A small network was shown many inputs. Here are its activations along a few directions, one row for each input.
Each table varies a few parts of the input and shows all the possible inputs, shuffled.
Descriptions start from the smaller parts, as in this example, which fits no table here: one of 2 separate values, together with either a single point or one of 9 places around a ring or (one of 4 places along a line, together with one of 5 places around a ring).
Shared parts are said once, and a part with two or three values counts as separate values.
(in the rows, 128 means zero)

Other details of the inputs shift rows strongly along two fixed directions, in all tables alike. That doesn't count.

Rows:
row 1: [175 159  99 113 140  94 190 119 153  52  96 116]
row 2: [195 150 102 116 150 111 185  95 154  70  94  87]
row 3: [170 143 123 202 142 139 182 110 124 208  31 174]
row 4: [ 57  75 149 190 103 139 105 176  86 212 127 181]
row 5: [153 145 112 175 121 134 197 116 122 216  38 197]
row 6: [187 167  96 123 148 106 182  97 145  68  96  91]
row 7: [180 178  97  91 122 120 181  88 168  81  93 114]
row 8: [ 90 109 128  87 110 160  68 142 147  87 197 103]
row 9: [189 160 103  84 124 125 184  87 177  83  90 110]
row 10: [ 99 130 128 109 122 135  70 142 100  95 191  62]
row 11: [180 167  84  95 111  99 188 102 155  71 108 130]
row 12: [ 92 113 122  95 130 130  74 161 118  77 187  92]
row 13: [162 135 111 208 148 119 201 124 100 203  37 177]
row 14: [ 89  98 146 186 132 175  71 152  88 235 117 153]
row 15: [ 98  91 134  80 112 166  70 141 155  89 195  99]
row 16: [107 140 132 101 111 146  52 131 108 111 185  64]
row 17: [ 65  88 148 178  94 162  99 168  92 225 137 185]
row 18: [177 130 101 102 128  93 196 108 171  55  96 119]
row 19: [178 125 129 196 144 144 185 109 132 211  28 170]
row 20: [ 99  91 137  92 137 147  78 158 140  74 183  86]
row 21: [ 79 106 242 160 182 120  83 114  79 229 157 219]
row 22: [103 158 209  76 168  55  53 106 127 122 239 122]
row 23: [172 172  97 113 120  75 192 122 129  59 103 112]
row 24: [ 88 137 131  77  95 151  66 134 120 111 191  84]
row 25: [ 60  62 150 188 124 158 101 173 110 203 122 184]
row 26: [ 84 101 119  91 114 125  75 152 127  78 191  99]
Each input here is: either one of 2 separate values or (one of 4 places along a line, together with one of 6 places around a ring).
- Which of the alternatives is row 15? => one of 4 places along a line, together with one of 6 places around a ring

Rows:
row 27: [ 90  92 137 162 120 185 106 149 106 187 113 158]
row 28: [108 148 135  83 134 117  80 126 121  78 194  97]
row 29: [ 93  84 135 161 116 172 103 156 133 197 120 154]
row 30: [ 91  89 128 164 116 159 101 161 126 199 122 156]
row 31: [176 161 121 164 129  75 214 106 134 165  61 186]
row 32: [197 166  85  82 106 103 199  87 172  43  97  96]
row 33: [115 125 141  86 148 113  80 130 140  76 190  89]
row 34: [174 140  96 184 132  97 218 127 127 147  42 165]
row 35: [111 102 124  93 121 152  88 136 137  67 172  76]
row 36: [195 193 110  78 135  83 194  76 144  45 111 110]
row 37: [107 107 122  93 117 144  89 142 127  67 179  72]
row 38: [105 148 140  80 129 119  80 127 115  78 193  94]
row 39: [134 144 119 101 122 150  67 118 124 102 168  41]
row 40: [199 165  77  97 136  89 192 104 168  37  95  89]
row 41: [182 156 121 158 138  85 210 103 148 168  55 185]
row 42: [ 82  85 137 179 121 150 105 171  96 182 123 147]
row 43: [ 93  85 172 166 143 148 106 141 107 189 129 167]
row 44: [116 128 143  74 129 129  78 120 157  89 189  95]
row 45: [ 87  98 161 173 144 124 103 155  98 188 138 165]
row 46: [181 167 119 159 153  96 208 101 134 161  51 186]
row 47: [183 149 131 155 129  98 218  92 143 162  51 187]
row 48: [116 137 142  75 143 141  77 118 143  83 184  96]
row 49: [ 84  94 128 170 107 149 104 164 112 196 127 157]
row 50: [ 93  95 133 161 130 184 100 154 119 189 114 154]
row 51: [104 126 112  86  97 129  86 143 134  77 183  78]
row 52: [106 137 105  89 117 141  82 141 125  72 178  81]
row 53: [112 123 168 177 143 148  82 123  92 228 127 130]
row 54: [ 88  96 166 156 119 142 105 142 106 202 137 170]
row 55: [ 93 104 166 156 138 161 103 134 103 194 127 173]
row 56: [ 85  84 138 163 102 164 109 157 109 195 124 155]
row 57: [112 131 106  84 126 151  78 138 139  77 172  81]
row 58: [174 155 129 173 145  73 219 111 118 152  54 178]
row 59: [116 119 148  85 148 127  80 125 147  76 187  88]
row 60: [193 182  81  85 117 107 198  91 147  38  95  95]
row 61: [107 138 141  79 115 107  81 128 130  84 197  93]
row 62: [202 161  84  95 137 102 194  99 175  35  92  88]
row 63: [ 87  89 171 167 139 139 107 147  95 190 135 164]
row 64: [171 162  95 170 122 111 218 119 117 151  39 169]
- Changing only one part turns row 49 into row 31. The same change can be made to row 50. Which row results? => row 48
- What do these inputs look like to the network? => one of 2 separate values, together with either a single point or (one of 3 separate values, together with one of 6 places around a ring)
- Which other rows does row 38 become when the choice among 3 separate values takes its other values? List them by row number. => row 58, row 61
- Which other rows does row 33 become when the place on the ring of 6 takes its other values? List them by row number. => row 43, row 45, row 58, row 59, row 63
